A small network was trained on invented records. Each row is its activation on one of them, seen along a few directions.
Each row is followed by the record's values for the fields U, E, Y, T.
Other fields move the rows too, some of them a lot.
(in the rows, 500 means zero)
Random noise pushes rows far along 13 fixed directions. That doesn't count. These rows show it; they differ only by the noise:
[554 629 541 480 499 452 504 567 415 473 511 406 509 290 341 583 584 414 499 402 541 416 314 530 432 644 588 426 773 427 518 432]
[238 635 679 223 466 465 677 562 532 815 307 454 766 766 157 99 220 579 341 219 426 389 776 487 492 215 827 563 389 347 472 618]
[643 421 281 439 506 359 365 599 370 527 523 279 467 594 475 553 651 701 303 456 624 563 511 412 485 472 289 387 345 490 333 392]
[658 552 422 410 505 356 756 630 246 544 409 575 489 436 714 539 715 383 433 750 382 418 446 608 458 578 712 558 503 324 310 533]
[547 380 539 386 468 571 556 310 465 135 481 707 473 312 548 283 538 465 526 722 458 611 443 562 471 545 471 586 794 592 450 517]
[615 402 456 674 525 647 496 504 562 676 690 371 518 471 611 739 576 462 451 445 550 588 566 331 463 296 616 466 210 409 611 429]
[622 160 304 506 535 472 396 431 525 369 781 391 331 635 531 438 555 637 512 747 475 717 722 446 329 267 287 518 461 716 499 476]
[455 453 690 559 572 475 271 531 547 579 762 430 316 652 319 609 424 461 418 241 401 364 493 625 503 614 316 412 596 690 836 619]
[572 362 497 440 362 643 486 389 549 411 696 452 493 442 446 437 513 573 426 542 568 701 518 395 444 313 500 426 493 530 565 437]
[536 556 574 424 450 353 284 613 390 516 551 471 493 461 485 388 595 501 400 608 529 617 324 547 589 512 334 431 703 526 634 528]
[384 477 587 574 496 664 626 361 732 456 510 475 315 404 373 528 519 186 733 478 263 374 486 627 407 745 485 479 602 461 593 459]
[478 483 627 482 666 427 468 338 421 321 497 655 418 383 412 447 375 419 554 439 492 310 540 591 433 585 609 608 828 652 592 609]
[662 575 264 357 662 492 452 632 434 209 516 325 647 354 164 388 529 510 346 467 427 559 596 570 443 491 525 682 720 449 237 330]
[469 611 494 644 705 562 202 480 622 335 320 459 690 445 432 502 395 587 465 217 602 472 510 491 684 544 296 642 480 598 445 420]
[387 458 520 429 559 483 531 443 543 439 261 579 633 448 515 175 507 462 578 662 451 609 547 470 503 419 489 625 614 451 414 511]

[458 598 477 354 409 595 639 702 533 507 401 327 709 437 271 439 669 539 413 356 450 565 306 481 449 598 498 373 632 369 384 393] -> U=u5, E=e1, Y=y2, T=t2
[298 482 605 529 510 474 723 476 470 550 284 575 578 502 550 491 495 534 664 449 537 369 417 474 378 624 617 454 623 490 401 546] -> U=u1, E=e4, Y=y3, T=t4
[642 446 314 250 568 422 367 489 417 406 487 472 334 491 358 252 596 313 248 634 281 584 618 601 645 620 285 572 428 277 418 456] -> U=u5, E=e1, Y=y1, T=t5
[571 409 393 620 382 594 545 476 543 501 516 470 506 526 690 499 539 572 529 696 540 696 590 433 509 387 425 554 201 413 320 373] -> U=u5, E=e4, Y=y1, T=t3
[523 613 409 336 581 514 580 717 493 505 301 582 687 630 623 289 628 341 303 722 170 587 576 689 718 497 483 735 317 341 324 549] -> U=u2, E=e2, Y=y5, T=t4
[585 718 474 488 370 455 534 677 473 625 900 291 339 444 281 727 449 302 573 580 391 405 485 661 425 479 749 413 641 486 686 457] -> U=u5, E=e3, Y=y2, T=t2
[422 437 482 304 274 599 553 301 595 536 417 483 355 597 435 422 508 539 388 357 546 481 498 416 578 580 374 275 241 424 477 466] -> U=u5, E=e2, Y=y4, T=t5
[444 559 390 227 409 175 566 418 189 562 407 386 381 381 269 479 506 598 485 448 836 323 408 338 341 562 695 228 772 442 355 437] -> U=u1, E=e2, Y=y3, T=t4
[490 166 538 546 703 791 408 574 614 194 750 576 620 494 451 460 622 500 378 539 296 785 481 475 437 459 291 640 732 721 661 537] -> U=u2, E=e2, Y=y2, T=t4
[608 756 584 712 477 511 255 705 538 540 620 393 569 419 543 723 531 449 465 437 531 530 323 628 657 557 407 535 500 518 617 422] -> U=u5, E=e1, Y=y1, T=t5
[542 542 562 402 326 472 538 522 571 244 615 581 240 738 539 458 562 499 532 703 222 422 468 922 483 724 225 518 585 840 454 576] -> U=u4, E=e2, Y=y4, T=t3
[319 349 572 501 551 538 468 528 665 446 440 426 488 638 332 415 560 581 574 292 393 462 443 520 389 665 198 399 657 658 550 541] -> U=u5, E=e2, Y=y3, T=t5
[428 826 833 557 386 396 208 593 440 690 479 620 629 637 635 505 304 603 406 398 651 465 371 630 813 399 475 508 451 672 754 648] -> U=u6, E=e1, Y=y5, T=t6
[657 406 270 239 639 351 284 432 351 378 580 431 310 371 273 329 623 340 280 641 469 599 555 447 534 519 400 481 657 409 530 441] -> U=u5, E=e2, Y=y6, T=t6
[477 479 554 578 309 433 563 475 519 622 675 460 319 459 560 597 522 456 716 657 561 518 387 506 377 505 533 329 622 520 641 503] -> U=u5, E=e1, Y=y6, T=t5
[480 563 587 798 722 543 487 802 615 504 463 355 830 471 465 633 576 614 688 397 487 551 402 489 277 424 519 648 753 647 501 474] -> U=u4, E=e3, Y=y2, T=t3
[466 616 470 622 423 637 523 452 655 415 482 521 680 414 554 491 313 567 698 515 591 586 562 468 575 348 595 592 444 500 434 432] -> U=u5, E=e4, Y=y3, T=t5
[578 295 325 486 676 454 507 99 461 250 542 758 252 407 691 452 353 375 658 798 527 450 790 474 476 402 623 671 516 643 489 580] -> U=u2, E=e2, Y=y6, T=t6
[501 432 652 514 660 382 568 692 291 623 385 561 727 466 562 446 635 581 399 490 517 523 389 418 364 439 620 568 709 452 525 619] -> U=u6, E=e4, Y=y5, T=t5
[467 385 409 437 420 579 583 310 587 479 455 567 291 603 642 537 555 414 506 563 418 430 573 506 582 608 397 413 205 501 467 511] -> U=u5, E=e2, Y=y2, T=t5
[217 571 467 376 402 320 345 602 598 744 206 396 600 762 498 156 492 595 530 616 526 621 510 454 692 404 224 412 330 469 448 507] -> U=u5, E=e1, Y=y2, T=t2
[498 566 268 478 474 307 468 627 450 507 273 311 539 543 454 436 573 672 548 513 592 499 478 480 495 602 280 456 442 405 177 360] -> U=u5, E=e4, Y=y4, T=t5
[459 650 559 413 585 431 350 505 369 551 491 588 545 355 416 400 386 287 343 568 516 493 516 497 707 447 694 627 575 361 618 518] -> U=u5, E=e1, Y=y2, T=t5
[482 514 353 597 663 522 468 557 555 580 554 477 488 708 590 708 394 482 465 397 427 354 741 530 619 433 554 613 152 563 476 537] -> U=u5, E=e2, Y=y2, T=t2
[469 471 393 568 440 327 546 549 466 640 448 484 294 600 682 571 577 445 673 682 427 429 459 584 517 689 328 407 414 439 439 516] -> U=u5, E=e1, Y=y6, T=t6
[665 564 237 383 463 420 577 558 477 483 363 389 496 489 531 465 613 536 501 546 448 506 530 532 534 529 417 475 359 320 256 410] -> U=u5, E=e1, Y=y4, T=t1
[443 416 691 614 678 489 532 509 412 636 443 647 445 538 594 634 539 402 387 311 430 295 439 515 517 704 525 532 465 455 623 644] -> U=u5, E=e4, Y=y4, T=t5
[633 780 518 522 478 630 266 741 512 428 682 430 745 477 377 600 400 547 255 337 489 621 418 611 776 446 479 586 456 490 558 437] -> U=u6, E=e3, Y=y3, T=t6
[260 643 634 498 168 511 586 523 717 620 235 495 625 543 619 239 521 546 792 709 521 679 305 515 554 470 343 383 506 463 457 462] -> U=u4, E=e1, Y=y4, T=t1
[356 485 706 503 399 703 760 360 608 531 449 672 460 499 577 517 490 304 554 510 359 397 488 543 473 576 706 507 404 470 566 558] -> U=u4, E=e2, Y=y2, T=t3
[431 604 405 361 479 300 498 394 475 444 345 511 348 719 442 390 325 592 527 467 499 244 716 672 547 550 462 541 391 645 300 538] -> U=u5, E=e2, Y=y6, T=t5
[395 404 427 486 588 459 604 554 553 612 490 387 472 618 366 498 515 481 578 411 420 414 617 460 356 505 525 466 495 471 462 507] -> U=u5, E=e2, Y=y3, T=t5
[511 452 613 487 573 560 549 483 412 442 500 751 471 479 741 574 610 364 389 565 386 431 400 569 635 614 551 544 498 539 623 647] -> U=u5, E=e2, Y=y2, T=t2
[462 352 501 621 684 509 382 295 541 451 401 582 366 345 586 470 560 274 562 640 499 530 513 407 499 586 426 583 514 456 559 460] -> U=u4, E=e1, Y=y6, T=t3
[603 481 400 522 547 293 530 534 372 560 634 419 283 405 509 547 594 327 662 787 439 457 527 563 340 523 581 491 683 463 523 487] -> U=u5, E=e4, Y=y3, T=t5
[646 606 438 279 478 276 434 454 134 522 480 586 434 405 529 453 489 478 225 653 662 467 494 471 618 453 707 499 500 371 428 510] -> U=u6, E=e3, Y=y3, T=t6

Here are new rows. What are their fields?
[466 712 450 535 627 282 436 670 453 588 382 409 631 483 419 500 447 533 637 467 584 396 514 527 467 436 614 568 689 535 458 509] -> U=u5, E=e2, Y=y6, T=t5
[517 434 606 547 683 405 513 842 388 629 605 552 523 797 569 546 597 485 309 504 189 448 524 721 483 612 394 634 494 569 564 691] -> U=u4, E=e1, Y=y6, T=t3
[590 541 376 552 616 219 261 417 376 392 224 522 527 354 683 384 548 640 603 663 758 530 443 415 558 448 325 561 608 560 356 458] -> U=u5, E=e4, Y=y4, T=t5
[497 399 457 417 420 782 672 405 558 358 536 558 562 365 505 463 582 387 386 603 432 657 490 423 529 473 627 530 414 385 425 398] -> U=u5, E=e1, Y=y2, T=t2
[543 342 532 480 513 416 470 509 387 433 538 598 452 584 674 578 613 669 419 489 561 475 387 481 465 539 367 406 572 689 563 629] -> U=u5, E=e2, Y=y2, T=t5
[535 532 577 707 568 422 616 681 438 459 516 509 549 444 642 763 636 590 713 456 524 358 304 585 291 630 547 486 800 690 504 557] -> U=u5, E=e2, Y=y6, T=t5
[245 375 537 486 752 332 436 697 566 626 376 464 589 746 424 230 518 495 629 607 295 521 638 534 398 400 359 629 699 659 582 652] -> U=u5, E=e2, Y=y2, T=t2
[568 410 483 462 444 577 511 503 541 246 476 463 533 549 491 512 659 711 428 435 525 552 381 530 400 590 267 433 565 712 350 443] -> U=u4, E=e2, Y=y2, T=t3
[488 565 558 539 589 482 405 802 454 489 439 421 866 443 470 457 625 682 444 442 584 665 329 411 470 351 481 551 748 577 515 493] -> U=u5, E=e2, Y=y2, T=t5
[499 214 559 518 619 460 500 271 404 447 353 723 421 490 747 449 584 600 473 481 614 474 477 350 469 548 387 458 492 572 541 634] -> U=u5, E=e1, Y=y6, T=t5
[454 459 393 532 632 473 645 623 507 531 314 478 637 590 586 540 608 588 559 451 464 450 524 464 420 526 489 546 453 501 318 511] -> U=u2, E=e2, Y=y4, T=t4
[631 594 592 503 473 747 498 604 501 397 809 530 545 381 324 655 424 355 259 294 357 516 465 621 615 582 639 581 521 364 625 470] -> U=u5, E=e1, Y=y1, T=t5
[375 472 461 641 622 609 271 461 672 521 313 527 570 587 603 504 455 504 469 355 519 553 531 419 765 576 204 557 214 482 499 462] -> U=u5, E=e2, Y=y6, T=t6
[422 703 487 571 647 221 398 447 492 585 316 536 277 415 547 419 467 127 795 878 377 344 558 683 525 615 555 671 654 477 534 508] -> U=u6, E=e3, Y=y4, T=t6
[383 529 506 414 604 542 706 324 525 475 116 652 590 458 582 390 501 401 513 452 474 315 589 457 528 532 710 607 376 418 330 531] -> U=u5, E=e2, Y=y2, T=t5
[486 439 729 606 710 627 517 659 478 671 476 584 560 540 534 657 650 351 262 163 288 362 372 539 572 736 464 530 427 364 699 631] -> U=u5, E=e1, Y=y4, T=t5
[579 558 424 691 376 539 508 443 624 489 644 463 507 421 726 606 457 511 777 815 601 638 549 480 469 229 612 544 417 614 522 428] -> U=u5, E=e4, Y=y2, T=t5
[525 403 477 276 307 663 523 366 497 503 663 387 374 387 288 508 638 394 292 507 557 650 395 339 457 481 555 261 470 386 599 363] -> U=u6, E=e2, Y=y2, T=t6
